Each row below holds a small network's activations on one record, seen along a few directions.
After each row come some of the record's fields: Kul, Deziv, Bemu, Pubiv.
Not every record has every field; a missing one is left out.
The largest differences between rows may come from other fields.
In the rows, 500 means zero.
Strong random noise was added to every row along 22 fixed directions; ignore it. To show where, here is one row again and again, with new noise each time:
489	517	563	782	508	539	526	497	483	385	413	454	321	585	512	508	590	604	518	495	554	491	518	519	407	653	652	430	447	582	470	547	521	457	403	457	355
628	479	350	487	380	448	587	580	637	710	817	671	579	776	676	386	515	329	244	528	633	392	541	549	499	557	348	413	448	204	811	414	417	620	298	468	452
444	372	536	226	656	479	601	462	655	540	548	557	479	623	448	386	515	371	346	469	403	436	524	561	432	467	510	476	436	572	382	503	630	240	377	711	575
235	544	566	613	630	616	673	469	673	116	567	161	318	504	664	497	423	517	373	487	554	290	588	693	454	581	654	556	674	719	817	597	684	324	693	601	657
564	581	556	585	442	464	419	530	425	425	225	566	297	497	235	508	694	660	579	498	479	609	379	350	640	430	638	493	556	465	378	596	400	521	411	474	372
578	435	471	507	597	474	228	417	590	422	417	438	575	672	319	429	614	444	568	454	555	757	396	286	827	329	517	808	496	344	308	460	376	399	671	545	283
494	462	633	506	539	338	580	656	549	691	326	302	524	501	455	482	388	434	635	564	649	460	447	612	523	525	465	536	667	662	466	376	514	281	517	372	464
628	513	454	588	508	572	592	546	585	557	545	564	560	460	560	519	481	362	492	697	579	551	350	441	392	484	661	407	457	465	555	527	507	578	486	529	362
616	461	440	396	570	469	547	350	584	524	402	448	575	446	435	476	432	457	416	605	397	648	610	577	625	674	462	418	501	518	634	579	458	481	316	690	457
404	407	637	444	572	463	432	700	536	552	589	511	401	327	603	501	529	439	311	535	310	492	529	523	257	343	655	472	492	617	516	422	571	439	538	450	603
468	568	465	793	372	708	421	700	376	640	712	553	522	485	593	525	526	623	777	287	428	564	402	552	385	365	489	530	259	378	416	645	496	751	342	203	346
438	561	434	536	465	598	467	729	554	549	503	575	530	539	512	585	455	502	570	558	535	639	403	551	398	581	572	511	452	536	604	525	476	545	432	348	514
834	379	621	573	448	443	328	553	492	307	508	701	340	475	344	679	502	410	383	714	483	629	426	424	728	637	544	353	466	221	498	360	438	503	470	428	376
530	329	551	374	795	269	367	519	702	589	452	469	725	582	518	415	537	316	372	597	636	548	552	474	496	537	647	520	431	705	647	328	367	383	450	497	629
641	370	754	567	655	453	409	511	501	191	453	634	203	558	586	544	423	485	351	473	426	497	688	454	347	773	497	418	502	489	610	522	474	599	614	369	490
631	187	549	456	466	512	572	504	660	753	758	394	499	312	374	460	602	523	420	500	327	563	562	409	501	160	699	396	468	575	240	414	656	473	430	627	525
478	402	463	639	644	457	612	416	417	550	359	455	448	467	416	337	637	473	499	510	536	365	455	400	323	382	858	533	470	643	259	553	541	421	488	602	582
490	402	521	593	336	564	541	520	702	659	638	488	449	609	644	411	662	586	248	504	540	661	740	386	307	482	411	398	549	631	653	433	610	574	506	595	193
541	532	455	589	549	536	527	477	564	562	771	293	675	367	608	441	578	461	481	465	450	348	361	593	602	157	758	523	313	537	260	403	595	322	456	659	569
175	774	282	395	723	636	502	612	472	451	634	557	506	686	689	459	539	205	569	374	719	267	218	597	272	470	445	657	411	582	565	647	412	417	465	442	593
465	429	570	507	476	495	530	408	508	748	435	419	507	524	490	486	486	547	638	448	554	594	612	598	449	729	379	367	571	698	660	557	462	615	308	518	271
565	621	483	489	622	422	570	450	466	496	324	488	375	555	503	391	387	448	534	488	392	440	428	519	441	590	567	549	544	333	465	678	310	536	441	501	479
518	554	708	503	449	526	535	475	655	344	395	490	390	646	381	547	431	585	629	570	584	464	324	556	657	625	631	394	607	405	664	544	484	480	534	540	327
426	449	512	376	371	503	431	475	581	388	715	495	384	473	296	588	651	582	413	425	619	301	579	528	647	447	413	224	482	568	341	311	543	312	396	585	625

688	617	527	414	511	479	563	590	393	495	686	573	483	388	777	566	323	413	535	395	454	355	507	500	466	501	497	530	592	433	412	433	414	709	678	376	727 | Kul=p1 Pubiv=k1
533	567	569	466	471	563	480	647	583	327	471	606	506	763	337	488	512	622	571	430	668	396	246	537	684	396	539	612	446	406	723	594	551	511	587	417	612 | Kul=p3 Pubiv=k1
491	314	523	659	453	566	574	592	640	536	515	460	535	478	389	502	438	410	524	699	655	520	472	414	263	410	432	388	433	482	359	431	672	330	624	428	302 | Kul=p5 Deziv=g2 Bemu=d1 Pubiv=k1
633	406	608	747	525	523	273	529	319	306	234	475	342	425	480	600	379	686	375	643	358	690	548	525	335	782	771	631	493	600	556	467	518	551	807	490	530 | Kul=p4 Deziv=g2 Bemu=d4 Pubiv=k2
322	685	522	331	390	427	396	631	354	424	507	771	553	481	583	502	635	454	417	453	411	416	438	477	604	354	471	542	491	321	426	358	496	417	461	467	616 | Kul=p5 Pubiv=k2
407	237	541	529	523	555	387	501	373	438	393	695	359	443	207	552	618	573	617	434	499	613	628	321	353	540	468	419	440	592	349	576	561	598	454	346	529 | Kul=p5 Pubiv=k1
246	359	460	464	537	536	344	675	441	550	513	627	528	518	310	584	584	492	686	447	567	565	435	451	453	484	601	563	481	564	539	494	453	582	423	251	699 | Kul=p4 Deziv=g2 Bemu=d4 Pubiv=k2
391	493	465	647	527	563	574	528	624	447	554	376	674	567	587	567	517	462	666	504	764	557	600	514	571	638	479	474	501	718	536	412	568	422	443	398	448 | Kul=p2 Deziv=g1 Bemu=d5 Pubiv=k2
477	378	513	451	574	739	650	555	571	324	717	508	334	469	578	650	471	387	550	391	413	648	666	528	543	615	361	511	561	637	483	608	734	498	440	454	508 | Kul=p1 Deziv=g1 Bemu=d5 Pubiv=k2
527	513	563	513	397	511	602	501	454	354	393	553	564	513	381	557	493	634	791	361	547	569	562	439	867	515	519	576	629	450	394	492	557	585	515	372	635 | Kul=p3 Deziv=g2 Bemu=d1 Pubiv=k1
425	676	614	308	448	444	675	528	630	210	585	533	579	342	744	522	542	440	320	457	457	446	856	523	749	464	91	321	638	521	785	457	623	443	395	502	542 | Kul=p1 Pubiv=k2
425	473	448	433	445	380	401	406	232	594	246	642	615	527	328	364	615	476	439	515	525	432	498	544	601	513	403	560	487	446	518	446	529	379	416	623	504 | Kul=p5 Deziv=g2 Bemu=d3 Pubiv=k1
517	409	345	696	626	447	543	607	591	509	629	368	623	505	629	421	349	446	485	502	457	484	616	499	360	460	625	629	380	363	438	490	420	516	523	272	736 | Kul=p5 Deziv=g2 Bemu=d3 Pubiv=k1
593	436	461	709	565	475	491	522	641	317	601	384	584	661	613	431	531	550	348	435	640	504	749	493	575	549	353	564	388	513	699	480	523	479	512	387	527 | Kul=p1 Pubiv=k2
326	583	478	580	522	544	630	327	395	461	572	394	522	545	577	495	696	434	651	375	717	315	434	529	672	455	475	534	590	655	538	540	588	474	397	590	424 | Kul=p4 Pubiv=k1
390	496	250	512	539	595	687	464	459	433	510	409	507	182	436	383	432	372	271	676	506	277	593	520	189	329	329	360	499	495	790	766	577	555	541	592	662 | Kul=p1 Pubiv=k2
295	484	525	569	360	661	450	541	425	542	561	526	422	627	526	560	531	380	594	552	600	562	258	536	530	484	485	674	644	404	638	483	641	472	665	511	229 | Kul=p2 Pubiv=k1
432	554	402	311	484	352	546	491	620	549	393	511	363	468	411	416	624	349	179	684	501	482	508	412	447	377	320	406	623	446	546	471	431	287	415	646	419 | Kul=p2 Pubiv=k2
596	513	523	661	492	509	377	584	438	552	458	431	462	442	490	521	400	532	459	561	330	592	454	655	435	523	365	515	319	361	545	582	489	439	397	417	321 | Kul=p5 Deziv=g1 Bemu=d2 Pubiv=k2
600	485	497	488	417	592	434	318	372	449	623	455	458	232	686	797	423	460	568	589	449	702	535	531	682	781	709	472	711	690	500	319	505	705	663	636	546 | Kul=p2 Pubiv=k1
523	517	583	504	511	349	494	566	483	446	383	721	568	567	588	394	531	386	257	670	619	345	511	450	310	523	460	383	438	414	710	403	502	459	542	480	481 | Kul=p5 Pubiv=k1
499	553	771	516	430	608	468	424	456	204	569	443	348	386	412	546	457	578	540	458	465	246	361	664	676	361	348	349	494	377	670	602	673	442	622	588	352 | Kul=p1 Deziv=g2 Bemu=d3 Pubiv=k1
324	525	542	533	313	620	492	377	363	586	641	606	622	528	656	446	485	489	669	406	482	394	380	590	504	433	614	539	460	369	393	399	630	551	609	608	411 | Kul=p2 Deziv=g2 Bemu=d1 Pubiv=k1
488	496	309	323	478	367	435	519	517	733	550	416	820	439	511	487	501	477	485	489	548	606	587	545	764	479	497	627	600	583	699	370	363	589	423	511	775 | Kul=p5 Pubiv=k2
641	600	570	547	241	275	412	554	567	713	502	534	599	601	527	417	530	640	457	532	447	503	483	399	638	359	574	457	493	167	180	183	336	400	505	472	339 | Kul=p5 Pubiv=k1
520	764	462	308	408	452	426	487	451	720	365	541	652	364	563	427	473	585	514	481	363	573	476	431	368	360	353	458	455	518	262	486	368	517	531	621	356 | Kul=p2 Pubiv=k1
536	419	633	311	692	603	501	545	655	551	650	408	450	549	621	568	338	291	600	459	536	565	360	470	348	435	348	630	571	656	433	542	590	477	777	495	343 | Kul=p5 Pubiv=k1
417	360	287	587	472	746	538	498	519	384	700	630	693	613	498	556	485	276	557	603	695	585	448	466	568	546	471	605	437	352	591	495	676	494	568	495	472 | Kul=p1 Pubiv=k2
279	433	407	293	515	443	401	297	319	480	380	577	410	330	329	358	587	458	360	410	301	482	733	416	447	429	217	484	586	396	508	634	439	534	454	627	528 | Kul=p5 Deziv=g2 Bemu=d3 Pubiv=k1
490	544	400	643	501	362	434	628	360	645	500	419	180	531	501	509	779	504	274	457	443	487	466	509	487	437	576	590	550	572	385	435	400	370	283	428	537 | Kul=p3 Deziv=g2 Bemu=d4 Pubiv=k2
425	473	552	371	470	520	600	313	635	440	675	587	578	700	593	438	445	569	632	299	511	387	658	443	563	613	486	415	525	360	497	518	445	687	487	527	541 | Kul=p5 Pubiv=k2
634	550	530	453	580	522	745	609	700	506	508	441	440	533	667	564	431	469	491	482	557	627	657	431	313	550	224	445	521	784	346	541	632	421	485	427	384 | Kul=p4 Pubiv=k1
686	712	211	585	561	522	374	374	460	498	424	357	487	462	472	479	357	525	476	556	384	592	462	490	440	617	483	543	376	296	313	638	153	537	499	573	442 | Kul=p1 Pubiv=k1
421	508	438	319	520	365	343	520	380	748	580	430	576	338	578	525	670	390	377	515	645	416	442	455	509	376	669	570	719	812	593	254	378	560	658	601	720 | Kul=p1 Pubiv=k1
632	695	418	376	301	535	405	509	368	582	490	571	635	619	524	475	357	561	477	456	555	462	428	673	662	612	241	586	505	353	586	420	469	497	613	608	462 | Kul=p1 Deziv=g2 Bemu=d3 Pubiv=k1

Here are new rows. What are their fields?
577	507	671	489	659	462	483	308	434	324	498	488	459	504	489	460	553	472	491	415	436	331	434	603	680	488	432	446	387	450	678	657	526	502	357	609	424 | Kul=p2 Pubiv=k1
396	482	624	272	383	491	363	550	567	501	708	689	529	495	396	555	533	479	422	487	485	331	481	575	465	415	206	180	308	367	453	361	541	347	343	510	436 | Kul=p2 Pubiv=k1
521	579	437	395	551	643	598	543	473	498	693	666	318	674	636	542	448	462	554	295	373	489	506	570	418	690	434	519	467	419	502	668	453	668	326	429	564 | Kul=p1 Deziv=g2 Bemu=d3 Pubiv=k1
612	424	429	700	479	653	479	649	405	566	414	517	596	582	524	643	484	646	609	526	454	850	453	599	544	731	753	728	382	725	476	498	672	521	442	446	553 | Kul=p5 Pubiv=k2
407	399	366	584	492	526	390	417	409	762	501	369	384	546	241	459	552	550	641	433	410	525	391	597	527	548	625	515	466	402	403	611	323	497	249	522	415 | Kul=p1 Deziv=g1 Bemu=d5 Pubiv=k2
607	280	613	515	596	382	367	430	588	372	439	402	474	478	228	447	516	436	489	539	757	417	573	330	572	353	176	433	549	483	622	501	456	496	694	390	385 | Kul=p4 Deziv=g2 Bemu=d3 Pubiv=k1
631	667	485	363	533	572	655	523	633	521	473	577	632	470	442	411	500	642	787	299	385	582	445	330	634	241	591	507	446	444	318	752	400	756	389	454	571 | Kul=p3 Deziv=g1 Bemu=d5 Pubiv=k2
359	313	327	556	427	616	425	569	344	516	542	611	549	448	348	571	486	482	539	537	634	489	538	544	342	597	533	492	409	619	438	409	623	480	549	425	760 | Kul=p2 Deziv=g2 Bemu=d1 Pubiv=k1
434	539	507	375	737	305	431	316	299	443	379	454	419	507	524	330	464	353	497	342	424	228	491	482	498	448	545	680	564	402	217	491	322	392	645	560	697 | Kul=p3 Deziv=g2 Bemu=d4 Pubiv=k2
517	558	664	359	493	623	321	592	476	240	563	698	673	378	562	542	464	497	381	518	541	436	464	567	483	380	312	430	347	575	834	488	679	567	731	529	554 | Kul=p3 Deziv=g2 Bemu=d3 Pubiv=k1
662	563	469	384	562	347	473	483	442	701	569	499	459	564	528	449	554	385	405	499	645	266	305	515	514	447	590	494	565	531	501	388	329	517	527	582	593 | Kul=p1 Deziv=g2 Bemu=d3 Pubiv=k1
416	644	332	831	610	470	509	534	304	392	407	481	636	367	588	538	639	400	632	568	830	350	455	415	365	510	597	464	388	689	483	489	403	555	442	295	604 | Kul=p4 Deziv=g2 Bemu=d1 Pubiv=k1
328	529	429	532	557	573	578	458	645	166	518	637	555	638	464	498	528	476	573	487	564	504	592	392	576	575	527	442	433	309	599	618	461	548	402	387	592 | Kul=p3 Pubiv=k1
483	569	491	508	372	506	456	521	420	401	411	580	436	620	463	389	473	640	367	447	468	378	540	475	401	474	483	573	477	351	331	442	530	395	716	553	551 | Kul=p3 Pubiv=k2
543	472	535	649	553	749	634	550	200	366	534	700	476	429	467	459	456	439	659	357	445	294	387	675	364	427	334	467	176	460	403	789	837	494	354	443	485 | Kul=p5 Deziv=g1 Bemu=d5 Pubiv=k2
425	534	477	548	632	515	592	406	363	331	682	440	348	369	581	561	489	366	570	379	362	271	541	622	542	544	500	411	420	404	258	559	492	386	282	460	633 | Kul=p1 Pubiv=k2
576	518	685	547	400	358	430	484	543	565	489	566	796	461	600	415	675	610	670	380	600	598	644	269	768	258	483	477	531	493	490	342	440	706	536	383	362 | Kul=p1 Pubiv=k1
